Each row below holds a small network's activations on one input, seen along a few directions.
In each table, some parts of the input vary, and every possible input appears once, in random order.
Descriptions start from the smaller parts, as in this example, which fits no table here: one of 2 separate values, together with either a single point or one of 9 places along a line or (one of 4 places along a line, together with one of 8 places around a ring).
Shared parts are said once, and a part with two or three values counts as separate values.

Other details of the inputs vary at random and push rows far along two fixed directions, the same in every table; ignore that.
To show where, the next rows are all for the same input, with only those details redrawn:
[  4  -2 -20   0 -10  -2 -35 -11  12 -12 -15]
[-34  -3   3  26  12   2 -17   8  19  12  -4]
[-40  -3   5  30  15   2 -14  11  20  16  -2]
[ 10   3 -59  -6 -40 -10 -54 -12  14 -30 -45]
[-54  -3   7  39  19   2  -9  19  23  23  -3]
[-58  -2   6  43  18   2  -9  21  23  24  -5]
[ -8   1 -37   7 -21  -6 -40  -3  16 -14 -30]
[ 58 -10  20 -32  11   9 -33 -41  -2 -18  24]

Table:
row 1: [ 69 -11   6 -34 -30  16  38 -42 -13  -2  32]
row 2: [-31   7   0  36  -2   9  41  10 -10  28 -22]
row 3: [ 13  31 -55  10 -52 -35 -27   3 -15 -16 -33]
row 4: [  2   1 -70 -22 -23 -14 -28 -18  -2  -3 -64]
row 5: [-64 -18  24  30   9   5  72   1  11  38  28]
row 6: [-46  -6  33  29  28 -12   2   8 -13  44  26]
row 7: [-72   9  44  29  13  11   2  29  32  37   7]
row 8: [ 62 -15  57 -31  38  19 -18 -44  -6  -5  53]
row 9: [-50  11  27  44  30  -9  14  13  21   8  16]
row 10: [ -8 -15 -65 -11 -44   2 -18 -24 -13  -8 -66]
row 11: [-40  41   9  16  -5  16   4  44  17   2  12]
row 12: [ 18  26 -24  16 -21  -9 -17   5  15 -19 -15]
row 13: [ 70  19   3 -37   1  -2 -14 -24 -48 -23  48]
row 14: [-29  38  26  24 -13   3   6  31  30  13   0]
row 15: [ 54 -37   6 -52 -20  19  17 -57 -13   3  30]
row 16: [ 64  -3  37 -38  31  40  35 -36 -50  -4  50]
row 17: [-49 -10  44  29  38  11  56  -8 -13  31  12]
row 18: [ -7  32 -36 -14 -59 -19 -34  -4  25 -43 -44]
row 19: [-29 -45  55   8  43 -17  29  52  10   5   9]
row 20: [  1   5 -88 -11 -70   9  19   3  -8 -20 -25]
row 21: [ 73 -37  49 -52  37  10  10  29 -24 -28  45]
row 22: [ 25 -22 -42 -14 -42 -29 -19  53  10 -37 -61]
row 23: [ 11  31 -83 -17 -21  -4  -9   6 -17 -19 -46]
row 24: [ 69  14  44 -26  40  26   1 -19 -18 -20  72]
row 25: [ 43   5  40 -22  17 -21  -2 -41 -32 -10  46]
row 26: [-42  24  -6  36  24  -7  34  25   6  42 -23]
row 27: [-42   8  23  18  50 -10  40  -1   0  33   3]
row 28: [ 55 -60  15 -53   0  -8 -25  12  -7 -26 -10]
Describe the family of inputs behind these rows. -> one of 4 places along a line, together with either a single point or one of 6 places along a line
List by row number the other rows that have the place on the line of 4 in common with row 5. -> row 9, row 17, row 18, row 19, row 25, row 27

Table:
row 29: [ 57  22 -56 -43 -46 -15 -12 -30 -17 -47 -41]
row 30: [-40 -27  25  27  29  -3  13  53  17  29  -5]
row 31: [ 50  -4  24 -15  11 -11 -45 -26  -9 -25  26]
row 32: [ 53  -4  18 -40  38  14   7 -54 -20  -3  34]
row 33: [-50  15  -8  30 -36 -17  -5  12  49   1 -32]
row 34: [ 45 -33  44 -48  35  14 -20 -22   1 -13  29]
row 35: [ 60  15 -56 -36 -37  -2 -36 -49 -18 -27 -35]
row 36: [-52   8 -45  37 -13 -28 -48  19  25 -11 -38]
row 37: [  6   7 -16  -5 -17   9   1 -14   0  19   5]
row 38: [-43 -26  44  17  37   8   2  34  14  24  11]
row 39: [ 60  10 -73 -29 -51  16 -43 -58  -6 -44 -43]
row 40: [-59   6 -52  24 -17   6   0   0  17  20 -24]
row 41: [-32 -27 -50  32 -20 -18 -17  44  13  -5 -53]
row 42: [-35  19  29  23  41   7  43  19   3  38  25]
row 43: [-51  -3  38  19  22   3  -9  44  16  28  -8]
row 44: [  9  25  53   7  35  -9 -14   7  -1   9  43]
row 45: [-41  10  -6  22  -2  -7  42  27  -7   3 -13]
row 46: [-37  33 -65  22 -23  -8   8  28   5 -11 -36]
row 47: [ -1  -2  60   0  38  30  50  -4 -14  23  90]
row 48: [-40   5 -56  26 -39 -22  25  35   3 -11 -36]
row 49: [ 60   0  31 -14  16  37   1 -53 -20  -2  35]
row 50: [-43 -13 -54  26 -34 -25  12  15  -1   5 -45]
row 51: [-39  -7 -54  19 -27 -14  -8  64  23 -27 -50]
row 52: [-37   4  18  27  41   8  29   2  -5  34  16]
row 53: [-39   3  53  11  30   8   2  43  18  21   9]
row 54: [ 11 -44  65 -12  67  15  15   2   5  14  44]
row 55: [  9  -1  72  -2  59  11  48 -15 -22  35  48]
row 56: [ 43  -6 -32 -35 -48 -14 -47 -63  26 -48 -32]
row 57: [-43   8  29  44  22 -18 -17  34  16  25  11]
row 58: [ 16 -12  67  -9  41   4  46 -14 -25  32  37]
row 59: [ 35  -9 -30 -48 -23  -1 -61 -21   3 -44 -37]
row 60: [-55 -12  26  31  22  16  34   4  -6  43  42]
row 61: [-47 -33  21  31  33   0  11  44  14  21  -4]
row 62: [-42  -4   9  12   8   4   0  56  22  -4  -5]
row 63: [ 21 -29  75   6  62  17  37  32  -3  10  64]
row 64: [  1  11  13   1 -22  -3  -6 -12  32 -24   4]
row 65: [ 47 -14  19 -45   0   7 -44 -19  -9 -29  -3]
row 66: [ 46  17 -49 -29 -26 -24 -76 -37  -6 -49 -26]
row 67: [-47  -9 -33  14 -25 -13 -27  52  26   4 -55]
row 68: [ 52  -7  21 -42  31   9  13 -58 -27 -14  24]
row 69: [ 39  -1 -44 -33 -49  -1 -16 -30 -15 -13  -2]
row 70: [-36 -21  52  22  47   4  32  55  20  28  21]
row 71: [ 13  27 -13  15 -12  28   8  -5   0 -12   5]
row 72: [ 56 -14  47 -30  -2   2 -18 -64  12 -21  27]
row 73: [ 55 -16  52 -49  20  11 -10   1   3 -13  32]
row 74: [-57  24 -41  31 -29   3  14  26  21  25 -19]
row 75: [-46 -26  29  25  38  -5  49   4  -1  39  22]
row 76: [-39 -13  16  13  28  -3  37  -5  -8  23  -3]
row 77: [ 54   2  24 -36  34  18   0 -58 -17   7  31]
row 78: [-39  28 -69  21 -46   4   2  22  14  -6 -25]
row 79: [-36  29  28  33  38  17  38  21   2  35  29]
row 80: [ -4 -16  -8  -2 -22   6  10 -14 -25   4  -5]
row 81: [-36  18  18  37  11 -19 -16  37  21   9   7]
row 82: [ 66 -23  33 -37   8  -6  24 -33 -27   6  34]
row 83: [-65  14 -44  31 -36  -4  17  30  12  20 -14]
row 84: [-45  31 -42  38 -25 -34 -48  33  11   1 -43]
row 85: [ 63  22 -40 -26 -40 -21 -62  -8  -1 -68  -9]
row 86: [10 24 79 11 60  4  1 10 -9  5 76]
row 87: [-56   9 -40  32 -41   0  23  37  -7  -1 -27]
row 88: [-39  21 -38  47 -26  13   0  14  12  22 -39]
row 89: [-46  -9  49  32  34  -6  67  31   1  47  33]
row 90: [ 16  18  38  14  20  33  25 -12   0  21  34]
row 91: [-42  -2  33  24   5  10  46  23 -11  35  20]
row 92: [ 54  25 -59 -38 -43  -8  -8 -25 -22 -60 -32]
row 93: [-52  24 -45  42 -21 -30 -50  24   8  -7 -42]
row 94: [-50  13 -32  24 -25 -20  29  29   2   8 -47]
row 95: [ 64   4  25 -37  25   9   8 -38 -24   6  33]
row 96: [-61  -9 -50  23 -34  -4   7   8  -4   9 -42]
row 97: [ 42   0  -4 -25 -44 -13 -34 -42  23 -26 -20]
row 98: [-10  -9 -41 -12 -24   5  -5 -27  -5  -3   2]
row 99: [ 44  11 -32 -46 -40  -1 -51   6   1 -62 -32]
row 100: [ 57  -7 -51 -44 -47 -16 -17 -44 -30 -42 -44]
row 101: [-44   9 -65  22 -41   2 -10   1   9   9 -37]
row 102: [-41  29  10  32  20   5  28  21  10  42   1]
row 103: [ 72  12  19 -38  11  11  -5 -44 -21   8  21]
row 104: [ 68 -44  21 -36  28   6 -12 -21  -7 -18  21]
row 105: [ 78 -27  29 -37  14   2  -1   0  -6 -19  24]
row 106: [ 50 -19  50 -32   7  17  23 -31 -37  15  44]
row 107: [ 64  -4  14 -41  14   5   6 -54 -34 -21  16]
row 108: [ 68 -28 -30 -31 -26 -13 -32   3  -5 -28 -27]
Describe the family of inputs behind these rows. -> one of 5 places along a line, together with either a single point or one of 6 places along a line or one of 9 places around a ring
Changing only the place on the line of 5 turns row 44 into row 84. The same change can be made to row 73. Which row results? -> row 67
Changing only the place on the line of 5 turns row 41 into row 108. The same change can be made to row 80. Which row results? -> row 106
Change only the place on the line of 6 in row 36. List by row number the other rows that result. -> row 34, row 54, row 59, row 66, row 104
Change only the place on the line of 5 in row 40. List by row number the other rows that result. -> row 37, row 74, row 78, row 101
Change only the place on the ring of 9 in row 92. List by row number the other rows that result. -> row 45, row 46, row 47, row 48, row 71, row 78, row 79, row 87

Table:
row 109: [-74  -5  33  47  22  -2  -3  33  27  47   9]
row 110: [ 63 -13 -18 -40 -44 -15 -10 -12  -5 -39 -24]
row 111: [-12   6  -6   3 -14 -32 -39 -14  17 -16 -24]
row 112: [-14   2  55  26  41  -1  51  -8 -23  42  45]
row 113: [ 19 -10  31  -9  60  11   0  14 -14   8  16]
row 114: [ 71  28  58 -30  47  26  -3 -12 -14 -12  62]
row 115: [  4 -10 -18  -9 -25  -3 -46 -11   7 -19  -9]
row 116: [-28  25 -49  26  -8 -21  -3  38 -19   0 -23]
row 117: [-67  11  34  54  44 -11 -20  62  19  23  14]
row 118: [-25 -10 -36   5 -42 -12   5  39  17  -4 -42]
row 119: [-32  42 -45  15 -38 -14 -10  -4  22 -14 -50]
row 120: [-80  -2  30  64  20 -18  -3  31  29  39  -4]
row 121: [  3  30 -44  -3 -41  10 -13  -6  14  -6 -30]
row 122: [ 21  -3 -61 -27 -31 -23 -29 -28  -1 -35 -69]
row 123: [ 64 -14  67 -35  42   5  13  20 -17 -17  55]
row 124: [ -8  27 -75   4 -59  11 -21  -8  17 -27 -33]
row 125: [ 51 -23 -52 -42 -22  11 -25 -37  -8 -33 -22]
row 126: [ 87  25 -12 -43 -33   6 -21 -56  -5 -38  -4]
row 127: [-71   0  13  45  23   6  48  22 -16  46  22]
row 128: [ 32 -29  44 -29  43  33  13 -27 -19  13  33]
row 129: [ 44 -24  58 -25  52  18  17 -33 -13  17  28]
row 130: [-49   3 -36  35 -11  -1  26   9 -10  19   3]
row 131: [ 33 -23  10 -32 -19   8   7   3  -6 -22   8]
row 132: [-26  -2 -38   4 -43 -33   1  27  19 -27 -57]
row 133: [ 70 -20   8 -44  -8  10 -45 -50  -4 -33  37]
row 134: [-39  14   0  24   9 -20  32  -2 -13  16  -1]
row 135: [-22  22  12  12  -1  27  12   1  10  14  14]
row 136: [-17 -19  15   3  33  14  19   3   0  35  -3]
row 137: [-33 -20 -23  14 -26   1  15  35  18  -5  -9]
row 138: [ 32  -6  45 -15  31  10  32 -28 -31  29  56]
Describe the family of inputs behind these rows. -> one of 5 separate values, together with either a single point or one of 5 places along a line
Changing only the choice among 5 separate values turns row 125 into row 130. The same change can be made to row 113. Which row results? -> row 116
A walk changes only the place on the line of 5. It starts at row 122 and steps to row 129. List the rest of the walk in order. -> row 136, row 128, row 125
Change only the choice among 5 separate values in row 131. List by row number the other rows that result. -> row 115, row 127, row 128, row 135
A walk changes only the place on the line of 5. It starts at row 124 and steps to row 135. List the rest of the walk in order. -> row 121, row 126, row 119
